A small network was trained on invented records. Each row is its activation on one of them, seen along a few directions.
Each row is followed by the record's values for the fields Mava, Siga, Zof, Rovif, Mag, Giv.
A field that a record lacks is left out.
Other fields move the rows too, some of them a lot.
In the rows, zero is written as 500.
Strong random noise was added to every row along 20 fixed directions; ignore it. To show where, here is one row again and again, with new noise each time:
[385 366 582 559 577 502 290 600 404 463 570 493 556 537 507 634 389 441
 621 278 519 498 308 561 366 598 606 621 455 417 601 588 555 392 525]
[224 365 592 416 647 465 537 324 450 499 431 480 649 657 395 545 577 342
 639 401 635 346 433 645 630 596 678 631 376 583 462 542 611 447 244]
[425 651 392 509 667 439 411 718 634 503 469 448 339 325 491 681 226 419
 546 574 264 460 396 204 309 562 756 608 314 448 604 392 549 633 636]
[406 694 561 338 605 539 524 283 598 568 447 349 305 523 642 743 488 576
 504 565 401 408 629 428 544 598 349 579 521 600 537 433 494 517 522]
[408 476 688 812 445 525 338 618 448 522 416 336 323 599 586 600 585 503
 513 349 530 384 260 287 860 599 456 344 530 381 367 326 454 398 522]
[278 431 574 527 623 657 520 484 527 498 445 412 419 571 448 479 521 489
 425 465 370 577 648 374 559 532 279 385 596 520 488 455 567 679 617]
[459 455 590 569 540 438 493 490 319 446 509 490 621 449 501 502 336 414
 468 271 423 590 384 410 525 532 706 417 440 523 289 513 444 384 396]
[462 442 361 318 530 751 306 462 486 481 435 499 494 688 566 489 482 272
 637 453 474 421 359 450 359 505 508 614 396 562 907 313 705 452 523]
[538 340 440 649 219 538 523 592 446 448 518 706 711 557 395 265 525 510
 496 352 417 725 496 449 397 506 473 769 260 584 715 654 312 206 771]
[634 411 462 333 630 452 559 299 364 479 514 431 534 500 628 410 474 570
 585 623 393 574 593 521 173 507 204 594 529 724 523 525 352 607 560]
[493 540 556 508 379 220 354 583 427 439 572 458 398 593 556 632 317 494
 345 377 675 494 548 532 586 527 655 441 512 469 505 344 698 679 567]
[704 688 384 331 476 576 539 486 282 596 471 437 644 427 538 486 483 508
 491 435 197 707 469 639 292 544 535 295 367 607 305 515 319 248 471]
[349 316 515 582 506 511 500 529 635 548 459 578 374 572 444 328 416 467
 575 550 569 589 555 456 617 439 316 515 549 568 532 535 590 496 492]
[478 505 550 645 432 671 583 536 676 698 625 625 526 492 618 511 605 423
 572 486 541 553 515 691 572 460 431 468 651 464 367 717 547 284 393]
[304 686 430 520 485 429 562 685 676 667 515 593 588 519 392 528 484 446
 386 409 506 496 499 459 681 494 767 570 336 539 600 524 592 381 643]
[408 734 476 592 422 398 396 668 544 565 654 466 531 523 585 543 536 467
 400 454 498 365 458 544 619 465 692 351 577 413 583 460 674 620 576]
[193 170 556 609 447 544 563 481 510 267 319 490 637 690 220 449 887 403
 404 268 824 412 495 502 637 470 670 573 360 390 323 716 566 588 224]
[598 544 481 635 353 422 598 580 490 523 447 465 407 467 475 481 537 406
 531 682 384 603 583 497 482 630 564 449 343 458 254 448 471 572 551]
[249 584 663 485 606 579 365 489 540 434 626 474 472 527 562 695 386 497
 475 273 482 455 510 472 596 562 561 485 637 407 585 528 615 560 544]
[599 608 584 309 640 657 771 320 577 619 535 401 665 462 538 466 542 596
 305 687 584 628 656 445 532 487 460 436 678 555 212 432 627 569 658]
[599 452 620 583 357 587 630 577 497 307 490 677 675 508 437 665 488 620
 344 493 435 427 604 598 602 457 645 538 396 416 403 419 463 530 382]
[631 437 486 512 586 518 373 625 444 344 442 614 329 601 756 515 464 474
 399 474 590 430 451 253 469 336 263 494 525 524 732 421 512 579 545]

[370 382 652 410 707 557 495 406 655 670 559 599 386 538 518 517 289 555
 703 374 644 638 512 568 655 553 243 585 681 642 506 545 422 295 514] | Mava: f2 / Siga: t1 / Zof: e2 / Rovif: c1 / Mag: j2 / Giv: d4
[476 426 544 388 661 394 527 477 297 542 404 618 583 734 439 331 644 331
 721 432 705 556 367 579 654 674 458 593 260 628 507 471 317 320 567] | Mava: f3 / Siga: t3 / Giv: d3
[665 664 667 662 242 586 517 375 475 485 731 552 558 464 785 732 474 607
 429 362 351 376 579 585 640 516 445 502 711 482 569 403 350 414 530] | Mava: f1 / Siga: t2 / Giv: d4
[540 455 596 269 529 566 442 319 359 226 519 468 433 517 512 408 350 513
 349 496 630 719 700 410 443 477 395 376 671 406 446 487 679 693 558] | Mava: f2 / Siga: t1 / Zof: e1 / Rovif: c2 / Mag: j1 / Giv: d3
[393 546 748 376 836 709 380 300 412 321 518 404 439 575 668 510 740 495
 787 454 677 355 279 402 660 645 292 483 666 375 449 585 324 461 445] | Mava: f2 / Siga: t1 / Zof: e1 / Rovif: c2 / Mag: j2 / Giv: d3
[630 819 384 464 467 182 430 535 376 519 505 437 451 485 720 369 727 467
 365 735 706 401 440 464 475 395 565 408 463 409 534 768 694 441 520] | Mava: f2 / Siga: t1 / Zof: e2 / Rovif: c2 / Mag: j2 / Giv: d4
[534 399 478 470 665 462 429 518 399 497 412 546 462 547 546 260 477 561
 525 613 613 435 360 453 617 282 288 303 608 558 510 494 544 452 315] | Mava: f2 / Siga: t3 / Zof: e2 / Rovif: c1 / Mag: j2 / Giv: d3
[542 438 292 142 459 725 670 485 700 482 530 547 728 478 242 493 372 461
 378 253 533 771 655 614 282 429 779 482 479 663 381 331 511 656 482] | Mava: f4 / Siga: t3 / Giv: d4
[498 520 566 443 509 354 563 447 398 508 550 546 581 555 446 510 362 465
 503 504 476 494 579 628 637 579 607 464 462 592 477 291 491 617 512] | Mava: f3 / Siga: t2 / Giv: d3
[537 657 354 563 367 476 544 614 508 611 417 515 429 596 489 349 751 333
 584 785 383 422 569 660 617 549 466 355 348 483 556 445 592 530 498] | Mava: f4 / Siga: t1 / Giv: d4
[658 554 651 413 426 396 551 495 486 311 695 578 657 375 396 455 375 783
 710 522 453 614 523 723 522 638 542 544 513 491 329 479 132 517 601] | Mava: f2 / Siga: t1 / Zof: e2 / Rovif: c2 / Mag: j1 / Giv: d4
[535 531 422 465 380 603 594 495 797 558 534 575 411 396 447 593 386 399
 474 534 610 607 587 418 422 508 722 673 484 450 432 504 606 491 509] | Mava: f2 / Siga: t1 / Zof: e1 / Rovif: c1 / Mag: j2 / Giv: d3
[606 674 493 534 332 543 409 447 564 436 597 569 349 453 701 402 481 487
 563 553 507 588 503 378 481 487 411 540 561 439 594 613 451 388 625] | Mava: f4 / Siga: t1 / Giv: d3
[435 375 479 410 558 472 477 629 550 477 447 489 386 627 398 517 672 443
 489 397 777 663 600 591 436 596 393 525 463 450 445 635 538 593 647] | Mava: f4 / Siga: t1 / Giv: d4
[478 656 426 382 647 348 423 543 600 500 427 481 286 501 582 506 483 637
 558 660 545 330 466 476 573 381 378 408 519 573 576 463 464 624 370] | Mava: f4 / Siga: t1 / Giv: d3
[576 387 558 478 597 543 619 656 463 427 333 636 504 703 484 630 665 513
 365 449 605 404 575 501 711 501 361 507 358 572 537 289 399 581 530] | Mava: f4 / Siga: t3 / Giv: d4
[496 594 518 518 402 871 540 361 479 543 474 392 564 585 652 576 816 461
 251 296 418 495 556 388 548 445 338 355 645 492 512 518 513 393 528] | Mava: f2 / Siga: t3 / Zof: e2 / Rovif: c1 / Mag: j2 / Giv: d4
[618 532 482 461 613 470 578 622 437 421 250 659 280 551 612 639 530 432
 317 529 531 418 577 397 698 353 361 359 347 535 481 466 474 405 253] | Mava: f2 / Siga: t1 / Zof: e2 / Rovif: c2 / Mag: j1 / Giv: d4
[341 570 612 288 655 564 569 159 350 403 243 272 421 507 451 637 524 498
 291 386 532 537 577 254 625 572 539 429 438 497 249 563 554 352 341] | Mava: f1 / Siga: t2 / Giv: d3
[614 667 610 342 514 514 677 440 549 507 606 778 571 504 532 535 320 538
 488 706 480 590 743 631 630 567 482 643 451 547 591 427 518 461 670] | Mava: f2 / Siga: t1 / Zof: e1 / Rovif: c1 / Mag: j2 / Giv: d3
[364 645 533 524 560 139 466 566 473 576 557 488 463 467 499 427 442 718
 518 398 469 527 484 499 622 524 400 517 451 664 532 630 236 415 657] | Mava: f4 / Siga: t3 / Giv: d3
[723 419 272 454 398 425 442 633 348 447 500 475 698 507 439 157 579 458
 502 475 551 635 297 413 255 421 583 482 375 570 578 455 410 473 700] | Mava: f3 / Siga: t3 / Giv: d4
[584 364 512 618 429 204 555 387 520 501 483 370 464 632 648 538 666 430
 501 521 869 200 386 414 590 492 594 630 524 648 386 257 482 808 373] | Mava: f4 / Siga: t1 / Giv: d3
[394 685 399 464 551 421 447 363 623 689 550 129 378 391 571 599 605 527
 520 495 489 487 437 293 267 645 549 666 547 527 516 586 503 541 760] | Mava: f4 / Siga: t3 / Giv: d4
[516 317 317 634 366 511 521 698 584 644 477 504 687 464 289 500 451 519
 422 472 385 468 421 589 287 403 706 553 395 542 562 410 604 530 484] | Mava: f3 / Siga: t3 / Giv: d4
[558 490 549 404 729 540 589 372 182 610 469 382 744 594 607 398 662 382
 387 587 491 514 481 503 395 540 425 406 516 572 427 515 653 475 615] | Mava: f4 / Siga: t3 / Giv: d3
[473 643 557 377 570 529 468 355 485 440 542 428 401 494 612 562 440 597
 481 363 410 486 542 346 612 523 373 441 616 590 586 373 317 562 583] | Mava: f3 / Siga: t3 / Giv: d4
[397 564 500 559 437 558 227 632 528 701 623 429 365 508 472 486 250 429
 762 510 337 650 384 662 442 685 501 405 566 413 590 405 673 428 689] | Mava: f4 / Siga: t1 / Giv: d3
[582 608 344 371 278 628 575 418 810 619 490 457 322 414 491 532 450 433
 467 589 596 636 629 548 477 435 634 444 574 473 307 479 677 466 356] | Mava: f4 / Siga: t3 / Giv: d3
[626 449 627 661 469 548 415 601 265 386 557 543 646 547 590 535 544 588
 488 454 378 398 388 553 530 521 428 442 501 432 566 407 381 491 565] | Mava: f4 / Siga: t1 / Giv: d3
[438 430 669 532 710 316 443 558 383 526 503 428 515 486 456 458 442 646
 514 487 660 516 379 466 656 550 419 461 579 448 412 575 470 438 625] | Mava: f1 / Siga: t2 / Giv: d4
[606 647 422 283 264 670 488 393 440 314 531 506 697 530 355 474 585 557
 483 472 410 513 557 676 450 542 720 462 396 414 568 416 481 474 487] | Mava: f3 / Siga: t2 / Giv: d4
[477 606 405 704 398 389 521 549 329 753 463 557 520 622 686 500 686 195
 430 511 327 342 504 617 608 488 490 414 374 599 695 571 639 268 413] | Mava: f3 / Siga: t2 / Giv: d4
[640 538 552 522 319 595 562 343 488 512 589 616 584 597 750 652 596 493
 401 606 485 258 627 773 590 373 406 491 630 538 632 476 690 443 237] | Mava: f2 / Siga: t3 / Zof: e1 / Rovif: c1 / Mag: j2 / Giv: d4
[406 465 599 515 502 597 621 386 568 656 646 680 530 579 544 381 445 468
 490 558 493 667 781 638 579 509 208 535 715 588 600 581 586 514 662] | Mava: f2 / Siga: t2 / Zof: e1 / Rovif: c1 / Mag: j2 / Giv: d3
[479 415 372 543 375 436 249 634 624 331 504 548 301 385 455 502 370 508
 567 556 605 393 409 600 363 279 668 403 582 266 542 669 729 582  84] | Mava: f2 / Siga: t3 / Zof: e2 / Rovif: c1 / Mag: j1 / Giv: d3
[277 307 487 814 443 418 493 504 290 446 312 154 452 462 354 674 751 414
 350 282 240 508 519 309 187 674 545 547 288 432 275 700 383 648 491] | Mava: f4 / Siga: t3 / Giv: d3

Which values does each new row have?
[464 467 583 644 300 651 414 461 382 398 624 434 619 432 445 376 496 409
 478 294 413 769 468 407 409 628 605 467 551 328 396 663 522 363 701] | Mava: f2 / Siga: t1 / Zof: e2 / Rovif: c1 / Mag: j2 / Giv: d4
[440 462 532 537 597 349 477 580 442 452 488 542 527 456 466 543 395 449
 505 411 549 454 405 526 557 485 698 475 431 474 394 567 534 448 319] | Mava: f4 / Siga: t3 / Giv: d4
[360 603 483 457 498 478 608 164 570 657 512 392 375 621 680 388 678 202
 712 484 549 421 546 464 682 598 448 445 580 739 366 412 435 593 328] | Mava: f4 / Siga: t3 / Giv: d3
[562 516 632 517 760 438 623 646 427 411 565 647 498 483 624 710 533 390
 525 599 457 481 635 552 394 666 436 628 400 441 489 563 426 696 670] | Mava: f4 / Siga: t1 / Giv: d4
[509 649 418 314 607 452 546 508 670 456 547 569 405 417 528 304 386 486
 504 436 650 704 490 216 575 430 521 488 555 585 493 536 359 492 671] | Mava: f3 / Siga: t2 / Giv: d4
[508 485 616 509 778 381 461 463 171 543 421 533 590 660 730 281 729 251
 643 545 723 411 209 498 718 527 410 395 426 532 427 697 567 166 383] | Mava: f4 / Siga: t3 / Giv: d4
[590 488 561 347 369 339 568 462 446 516 424 577 491 676 451 633 381 607
 338 436 657 572 684 701 691 531 467 520 407 638 506 292 552 444 527] | Mava: f3 / Siga: t2 / Giv: d4
[704 448 369 477 488 844 462 766 595 752 481 583 609 550 547 560 456 593
 270 343 502 613 381 479 431 317 365 424 581 556 683 312 574 252 719] | Mava: f4 / Siga: t1 / Giv: d3
[387 404 542 479 591 404 286 478 390 318 636 459 388 409 609 680 207 556
 494 260 289 531 603 562 173 472 374 469 656 521 651 627 494 732 414] | Mava: f4 / Siga: t1 / Giv: d4
[301 449 622 726 525 625 531 562 699 519 538 517 414 423 498 602 650 509
 579 465 496 433 506 561 613 504 453 484 627 333 343 763 502 456 336] | Mava: f4 / Siga: t3 / Giv: d4
[694 499 350 486 556 270 422 536 377 573 408 334 350 478 653 608 553 392
 577 511 526 476 345 349 147 607 494 653 297 616 519 473 362 529 603] | Mava: f2 / Siga: t1 / Zof: e2 / Rovif: c2 / Mag: j2 / Giv: d4
[462 464 476 528 422 587 491 502 369 377 316 373 607 460 310 591 696 551
 324 341 485 477 421 490 476 464 722 372 375 326 248 638 511 378 239] | Mava: f2 / Siga: t3 / Zof: e2 / Rovif: c1 / Mag: j2 / Giv: d4
[708 477 492 398 606 574 539 465 490 651 299 447 344 626 627 578 637 478
 567 551 673 534 366 339 580 607 263 643 341 635 511 348 343 220 653] | Mava: f2 / Siga: t1 / Zof: e1 / Rovif: c1 / Mag: j2 / Giv: d4
[714 459 548 499 361 532 650 406 447 347 635 570 643 512 607 236 527 541
 279 552 644 641 672 397 525 357 384 358 741 512 371 434 507 751 635] | Mava: f1 / Siga: t2 / Giv: d3
[549 698 618 458 331 293 506 603 549 597 488 601 407 592 413 574 456 886
 417 545 590 566 655 697 891 554 314 493 444 531 549 406 327 299 731] | Mava: f2 / Siga: t2 / Zof: e2 / Rovif: c2 / Mag: j1 / Giv: d3
[417 420 712 605 496 648 381 575 637 445 495 615 333 509 478 580 356 578
 634 638 605 433 451 593 819 496 413 473 627 254 521 505 688 332 388] | Mava: f1 / Siga: t2 / Giv: d3
[599 390 511 586 343 357 484 657 683 595 627 618 418 481 409 577 267 658
 621 434 551 593 531 649 511 564 475 644 512 561 525 333 324 545 657] | Mava: f3 / Siga: t3 / Giv: d4
[673 424 597 506 302 676 547 450 341 461 437 614 693 662 494 575 686 414
 486 613 545 523 541 719 489 658 552 716 272 378 570 511 639 239 592] | Mava: f4 / Siga: t3 / Giv: d3
